Here are a small network's activations along a few directions, averaged over the inputs that share one value of a field.
Values that are neighbours, or in one group, have similar rows; names and order tell nothing.
(in the rows, 500 means zero)
Random noise pushes rows far along 19 fixed directions. That doesn't count. These rows show it; they differ only by the noise:
[373 351 616 602 407 424 349 560 369 543 443 667 388 445 518 585 655 563
 513 478 814 746 629 501 620 620 478 625 513 428 315 695]
[578 408 417 554 559 315 650 703 569 488 572 648 538 490 600 453 390 582
 727 381 379 479 488 371 636 488 459 546 386 577 433 522]
[572 633 399 643 424 571 443 514 541 328 457 634 492 530 627 481 467 541
 485 467 543 695 545 375 359 475 299 643 400 556 288 377]
[386 412 581 483 509 581 505 645 495 482 503 567 489 549 548 556 545 361
 508 483 425 538 384 533 592 528 628 485 495 644 579 293]
[273 415 617 484 390 590 293 613 336 544 576 423 333 412 582 537 328 690
 537 361 549 724 379 608 525 417 575 541 506 597 474 515]
[283 419 510 360 540 409 692 477 567 624 305 536 380 594 429 557 531 488
 373 684 643 576 356 469 391 644 662 334 665 568 418 442]
[483 372 422 662 412 467 689 666 513 376 685 703 513 720 583 474 757 475
 472 477 561 643 521 406 371 669 485 546 388 526 532 387]
[465 641 381 450 522 334 535 323 615 287 516 408 556 518 543 588 759 432
 449 558 451 474 619 493 415 622 231 464 427 465 570 535]
[768 518 470 474 574 532 478 236 623 613 584 490 469 730 507 352 603 424
 488 419 540 464 505 310 435 609 554 382 454 391 439 532]
[397 489 568 643 470 442 388 277 352 464 531 376 494 535 229 443 579 517
 405 703 462 299 436 689 451 382 695 347 668 748 486 449]
[642 400 561 348 638 638 443 493 551 743 422 490 514 587 275 412 306 574
 535 536 387 313 398 353 549 559 517 357 613 367 439 663]
[530 423 460 639 480 529 513 279 356 237 581 344 522 579 381 437 591 368
 476 556 499 704 421 588 576 346 370 516 598 403 457 380]
[683 731 675 572 756 389 625 427 533 492 382 563 509 309 654 493 564 462
 657 590 563 681 513 374 346 450 380 511 426 335 247 683]
[592 463 467 407 467 566 361 309 513 590 474 383 448 426 437 442 309 544
 415 476 396 416 496 372 543 456 444 287 599 490 450 507]
[472 352 495 502 510 338 356 551 523 395 701 402 455 587 695 394 655 376
 542 380 538 687 429 553 532 487 669 376 249 674 593 665]
[468 499 449 503 455 617 254 906 578 274 398 784 590 329 465 526 599 496
 390 634 520 431 778 475 476 567 543 376 438 439 588 613]
[141 660 608 508 606 724 438 522 459 441 342 381 715 550 461 702 637 511
 340 729 559 430 521 452 367 703 439 365 522 645 485 338]
[453 559 604 393 507 571 329 515 486 615 580 721 252 488 525 489 651 667
 549 434 640 536 602 491 521 697 643 413 542 319 494 608]
[365 595 425 391 549 638 609 732 566 337 484 546 510 472 559 594 364 667
 620 409 459 622 496 484 516 502 415 575 561 270 567 306]
[669 316 480 668 381 636 524 447 353 679 724 546 598 497 379 361 305 744
 650 467 562 400 548 412 800 481 480 376 679 329 508 584]
[373 480 655 456 401 386 207 442 539 567 446 571 342 376 636 631 680 333
 387 440 467 442 560 527 572 589 618 410 440 833 525 437]


Values of VIGAT:
keni: [591 370 442 627  89 429 227 402 515 665 529 484 465 517 322 482 298 778
 432 492 604 352 577 556 530 496 181 659 623 616 486 788]
logi: [469 452 366 473 631 435 497 738 393 376 531 574 541 491 367 442 557 590
 559 468 561 499 664 566 506 488 527 652 381 270 435 806]
bop: [525 278 398 503 326 428 625 476 303 495 499 524 394 457 339 495 479 413
 381 484 596 485 589 685 632 391 561 719 603 337 599 458]
kekud: [513 657 745 560 569 417 522 421 590 782 418 495 483 531 391 620 449 711
 742 329 636 310 512 602 612 431 634 775 749 324 451 466]
bavaf: [694 412 411 563 253 596 368 473 494 515 411 691 447 399 420 454 423 314
 365 636 487 463 543 554 638 460 346 587 524 639 489 558]
pum: [452 614 458 608 587 609 682 346 365 480 468 549 540 545 598 463 576 390
 516 627 602 675 420 484 588 568 435 547 450 581 327 362]
nazop: [556 599 446 292 548 580 516 543 460 395 500 613 283 348 586 402 502 394
 366 663 275 655 395 477 411 508 300 298 449 370 556 556]
baso: [578 443 425 487 629 531 349 464 380 592 505 388 637 451 424 406 427 551
 514 332 505 230 776 363 696 518 598 451 394 401 434 611]
rupet: [602 471 529 493 617 451 550 599 474 458 529 619 468 359 515 449 507 493
 482 458 276 410 586 290 595 447 441 367 489 405 440 424]
VIGAT is arranged as a 3 by 3 grid.
List every value one step from keni, in the order listed.
> bop, bavaf, baso
List every value one step from rupet, in the order listed.
> kekud, nazop
A value of VIGAT combines one of 3 hidden first parts with one of 3 second parts; all combinations occur once.
keni and bavaf share the first part; keni and kekud share the second. Which value has the first part of kekud and the second part of bavaf?
> logi

Values of LEDIB:
noku: [406 599 629 666 626 628 587 474 313 450 653 457 542 508 427 496 392 757
 714 508 394 492 357 533 494 426 466 526 606 469 425 343]
vuzif: [692 499 342 311 387 577 556 628 321 613 565 685 288 247 452 328 367 543
 429 598 316 409 541 631 445 435 488 504 406 386 619 783]
nupif: [262 672 529 351 672 392 389 380 552 423 331 314 558 525 351 704 516 532
 581 424 314 240 518 601 636 494 421 644 582 577 480 324]
gim: [471 415 342 388 139 730 113 464 669 749 379 622 473 585 421 636 333 723
 233 334 582 295 749 225 545 810 212 516 599 529 433 503]
nagot: [530 719 626 574 717 572 610 356 270 525 401 771 304 297 664 482 761 301
 485 626 530 667 584 343 434 618 510 475 351 549 136 401]
fak: [598 660 327 482 370 445 367 348 679 457 545 588 479 473 632 432 490 588
 465 569 582 444 625 391 582 593 312 283 487 555 506 571]
lurad: [434 630 633 371 476 541 440 667 469 530 513 391 425 246 513 564 267 742
 548 531 260 530 349 650 305 343 282 537 551 433 623 709]
moboz: [530 509 454 431 546 566 611 692 694 489 410 541 710 502 508 433 395 422
 581 810 581 500 332 642 560 475 634 300 550 547 686 687]
bov: [600 704 487 673 458 877 491 635 527 405 373 393 770 650 459 470 213 619
 508 589 638 640 399 533 216 339 309 804 494 397 430 441]
LEDIB is arranged as a line.
List every value one step from vuzif, in the order listed.
> fak, lurad
List every value one step from gim, in the order listed.
> nupif, nagot
